A small network was shown many inputs. Here are its activations along a few directions, one row for each input.
Each table varies a few parts of the input and shows all the possible inputs, shuffled.
Descriptions start from the smaller parts, as in this example, which fits no table here: one of 3 separate values, together with either a single point or one of 9 places around a ring or (one of 5 places around a ring, together with one of 6 places along a line).
Shared parts are said once, and a part with two or three values counts as separate values.

Table:
r1: [-43 -55 -35  19 -77  13 -24 -15  50 -20   2   4  46]
r2: [ 21 -69  -1 -36 -12   6  25 -19  -5 -11  39  -6 -16]
r3: [ 18  17  -5  20  44  13  19  24   0  20  -9  -2 -20]
r4: [ -3  63  16 -27  17  25   9 -11 -13  24   1 -21 -39]
r5: [ -9  66  13  -8   0  -4  30  14 -48  34 -11 -14  15]
r6: [ 16 -59 -18 -43 -10  -7   2 -24 -24  26  48   4 -11]
r7: [  3 -36 -44 -30  -6 -39  31  -1 -25  19  38  10  21]
r8: [ 11 -53   6 -37 -11 -18   8 -49  13 -34  47   2 -31]
r9: [ 20 -55  17  -7  27  12   6  -4  -2  -4  17   6 -17]
r10: [  4   2  51   9  30  -3 -13 -16   6 -15  -5   2 -51]
r11: [ -6 -19 -42 -27  -7 -63  17 -10  -9 -28  30  -4  19]
r12: [  8 -38  25  -9  30 -13 -11 -33  15 -28  25  13 -34]
r13: [  7  19   2   7  48   4 -15  -5   1  21  -1   1 -42]
r14: [ -4  80  25   6 -13 -15  30  47 -19 -35 -22 -46  29]
r15: [ 10 -38 -42 -43   9  -9   7 -28   9   4  50   3 -26]
r16: [ 17  -5 -19  19  21 -44  12  32   7 -47  -2 -15  42]
r17: [  9 -19 -27   3  30 -33  12   6 -23  27  15  22  26]
r18: [-43   3  10  62 -34  26 -39   6  50   2 -59   5  29]
r19: [-19  58  18   9 -75  66 -37  -2  25   7 -57  21  15]
r20: [ 17 -41 -48 -32   4  -2  41   6   7   2  43  -1  -6]
r21: [ 14 -23 -37 -13 -16 -49  32  24   3 -55  21 -26  39]
r22: [ -7 -28 -25  29 -45  39 -62  -5  45 -12 -28  54  28]
r23: [ 17 -14  43  12  28  22   4  10 -12   9 -13  -5 -34]
r24: [  5  62  11 -13  11  32  42  22 -16  22  -6 -24 -17]
r25: [ 10 -23 -23 -14  47  -5 -13 -16  11  10  28  13 -26]
r26: [ -4  47  65 -21  -6  17   7 -22  -9 -13  -1 -22 -42]
r27: [ 13  36   8  40  21 -35   8  44  -2 -35 -31 -24  26]
r28: [-41 -40 -17  45 -37  18 -40  -4  57 -12 -26  15  45]
r29: [ -9  14   2  44 -41  45 -60   5  40   3 -61  43  11]
r30: [ 14 -45   1 -14  28  -3 -17  -9 -21  33  26  15 -12]
r31: [  9  31  58 -17  -8  42  26   5 -28  10 -11 -29 -27]
r32: [ 20 -24 -30   0  42   3  20  15  10   9  20   9  -3]
r33: [  6  23  -1  25  32 -24  10  15 -33  36 -15  10  11]
r34: [ -2  -3 -25   7  30 -57  -2  -2  -7 -20   7   8  23]
r35: [ -9 -42 -45   2 -85  35 -45 -17  38 -20  -2  42  30]
r36: [  4  42  40 -24  -2  28   5  -6 -45  45  -2 -19 -22]
r37: [ 12  -2  26   7  30   7 -17   3 -30  43  -4   3 -28]
r38: [-56  46  28  30 -69  45 -16   0  37   3 -54 -20  33]
r39: [ -6  39   1  28  31 -47  -6   9 -18  -9 -21  -3   7]
r40: [-23  83  17  -7  -1 -27  15  10 -34  -9 -15 -25  10]
Question: What is each input in this table made of?
Answer: one of 4 places along a line, together with either one of 2 separate values or one of 8 places along a line
Question: The inputs of r25 and r4 match in every part but the place on the line of 4. If r34 is changed in the same way as r25 into r4, which row does it become?
Answer: r40
Question: The inputs of r5 and r7 match in every part but the place on the line of 4. If r38 is changed in the same way as r5 into r7, which row does it become?
Answer: r1
Question: Which other rows does r23 become when the place on the line of 4 takes its other values? List them by row number.
Answer: r2, r9, r31

Table:
r41: [-12  44  29   0 -19  34  -1  11  -1   9 -27 -14  -3]
r42: [-13  23   1  27 -30   4  -5  20  16 -22 -30 -16  29]
r43: [ 23 -64 -29 -25  31  -6  13  -6  -1   3  45  17 -23]
r44: [-15 -14   0  30 -28  24 -43  -9  30   1 -22  18  13]
r45: [ 34   1   5 -33  59 -20  25 -10 -28   4  35 -14 -43]
r46: [ 28 -19 -28 -25  47 -48  26   2 -11 -16  40  -6  -3]
r47: [-18 -12  -3   7 -48  37 -24  -4  30  -5 -15   7  19]
r48: [-14  22  -5  36 -11  -7 -20  17  10  -6 -34  -1  27]
r49: [ -8  43  46  19 -14  27  -3   7  10 -11 -34 -13 -12]
r50: [-11  51  22  -5 -25  32   6   5  -5  15 -23  -6  -4]
r51: [ 30  -7   4 -28  62  -5  33   6 -36  15  37  -7 -38]
r52: [-18 -12  -8  19 -31  27 -40  -8  24  10 -17  21  15]
r53: [-16  30 -21  20 -21  -5  -9  10   1   9 -25   9  29]
r54: [ 28 -26 -30 -15  46 -37  33  18 -20  -3  42  -3  -4]
r55: [-16  -6 -11   2 -54  36 -17 -11  26   0 -11  16  19]
r56: [-19  23 -13  23 -12  -3 -15  17   5   2 -29   3  32]
r57: [ 34 -17  12 -26  53  -9  41   1 -45  32  32 -15 -33]
r58: [-16  31 -15   8 -37   6   7  14   7  -8 -22  -3  34]
r59: [ 15 -61 -16 -38   4 -35   6 -27 -17  -7  49   7 -19]
r60: [ 25 -57 -28 -33  30 -20   4 -21   8  -9  42  13 -25]
r61: [-17  22   4  39  -5 -10 -17  14  16 -19 -39   7  25]
r62: [-12  50  16   5  -5  22  -9   0 -11  30 -26   8  -5]
r63: [  6 -58 -23 -36  19 -26  14 -30   2  -6  51   5 -23]
r64: [ 10 -20 -24 -26  33 -55  34  -7 -17 -12  48 -16  -3]
r65: [ 28 -74 -22 -23  22  -9  19 -10 -10  20  41   9 -18]
r66: [ 18 -23 -15 -30  21 -63  27  -5 -36 -14  47 -12   3]
r67: [ 13  -1  10 -39  50 -26  35 -19 -32   7  44 -19 -38]
r68: [-14 -13   5  20 -47  34 -28  -5  35 -14 -20   3  14]
r69: [-14  43  23  10   1  23 -16   7  -6  25 -30   0  -5]
r70: [-17  25  -8  16 -34   7  -1  21  10 -13 -25 -14  32]
r71: [-16  -6 -16  14 -37  26 -32 -15  21  16 -13  28  15]
r72: [-15  23  10  30 -24   1  -2  17  22 -35 -35  -8  28]
r73: [ 23  -4  17 -41  36 -34  27 -17 -52   5  43 -18 -34]
r74: [-11  42  32  20   4  20 -20   6   0  16 -34  -2  -8]
r75: [ 31 -36 -21 -15  39 -38  41  13 -29  14  38 -10   4]
r76: [-17 -14  13  23 -41  31 -25  -7  40 -26 -25  11  12]
r77: [ -8  43  38  13 -18  30  -6  11   5   1 -30 -18  -8]
r78: [-18 -15   9  32 -21  21 -40 -11  35 -11 -27  26  11]
r79: [-11  42  40  25   8  17 -17   4   5   4 -38   4 -12]
Question: What is each input in this table made of?
Answer: one of 3 separate values, together with either one of 5 places along a line or (one of 2 separate values, together with one of 4 places along a line)
Question: The inputs of r63 and r67 match in every part but the choice among 3 separate values. If r47 is changed in the same way as r63 into r67, which row does it become?
Answer: r41
Question: Which other rows does r53 become when the choice among 3 separate values takes its other values? List them by row number.
Answer: r62, r71

Table:
r80: [-11  -7  -4  34 -19  38 -33  11  25  19 -41  26   3]
r81: [-43  61  31  14 -42  30 -27 -23   3  17 -33  -5  -1]
r82: [ 15  25  51  -5  47 -23  25   0 -48  18   2 -13 -28]
r83: [ 20  20   4 -42  41  -3  33   0 -20  11  33 -25 -39]
r84: [ 14   5  -7 -53  13   3  45 -12 -13   7  41 -12 -36]
r85: [ -8 -28  29  33 -12  28 -39 -10  54 -45 -26  12 -14]
r86: [ -2 -31  15 -55 -34   0  14 -25 -30  10  44 -15 -15]
r87: [ 25 -26  23  23  68 -28  -8  -1 -20  22   1  20 -23]
r88: [ -4 -48 -27 -29 -28 -42  10 -12 -19 -17  38  -7  32]
r89: [ 13   5 -16   5  54 -51  20  25 -28 -12  11 -15   7]
r90: [-16  27 -21  29 -39  -3  -5  29  16  -6 -39  -6  45]
r91: [-13  44  23   7 -45  43  -3   8  -2  18 -36 -12  -2]
r92: [ 23 -46 -33 -18  31  -3   9 -18  11   9  39  20 -29]
r93: [ 18  23  25 -24  53 -10  24   1 -38  16  12 -26 -34]
r94: [ 30 -32 -21  -6  57  -8  -3  -4   4  14  33   6 -33]
r95: [ 18 -66 -26 -27   7  -2   0 -31   5   7  39  24 -15]
r96: [ -8  20  -2  27 -14  37 -54   0  23  11 -39  43   3]
r97: [-15   3  12  25 -30 -14 -10   9  47 -70 -24 -18  28]
r98: [-10  10 -13  32 -33  15  13  42  14  -4 -30 -13  59]
r99: [-11  22  55   5 -39  33  -9 -13  27 -48 -21 -24 -21]
r100: [-43  10   4  38 -13  25 -55 -18  35  21 -39  33   4]
r101: [ -8  27  31   9 -38  60  16  21  -3  21 -26 -20  13]
r102: [  7 -82 -12 -22 -13  -6 -20 -33  -5  11  41  18  -7]
r103: [ -4 -25   3  37 -13  56 -14  22  24  22 -31  17  18]
r104: [ 10 -16   0 -61 -12   3  35 -23 -18   7  42  -9 -23]
r105: [ 28 -28  -1   7  71 -15 -11  -1 -11  20  12   7 -29]
r106: [ 15   2 -36 -10  40 -43  28  21 -13 -17  32 -15   3]
r107: [-10  71  24   1 -42  41 -24  -2  -5   9 -34   5  -2]
r108: [  8 -32 -40 -31  -9 -38  31 -11 -10 -21  35   0  22]
r109: [ 11   7   9  22  50 -65  22  24 -37  -9   0  -3  15]
r110: [-47  43 -13  33 -34 -17 -27  -1  26  -5 -38   1  47]
r111: [ 11 -13 -48 -21  13 -38  39   5  -7 -20  38  -3   8]
r112: [-14  53 -19  22 -34  -4 -25  17  12 -15 -39  12  45]
Question: The inputs of r110 and r100 match in every part but one. If r109 is changed in the same way as r110 into r100, which row does it become?
Answer: r87
Question: What is each input in this table made of?
Answer: one of 3 separate values, together with either a single point or one of 4 places along a line or one of 6 places along a line
Question: Which other rows does r108 become when the choice among 3 separate values takes its other values? List them by row number.
Answer: r95, r104
Question: Which other rows agree with r104 in the choice among 3 separate values? List them by row number.
Answer: r81, r82, r83, r84, r86, r91, r93, r99, r101, r107
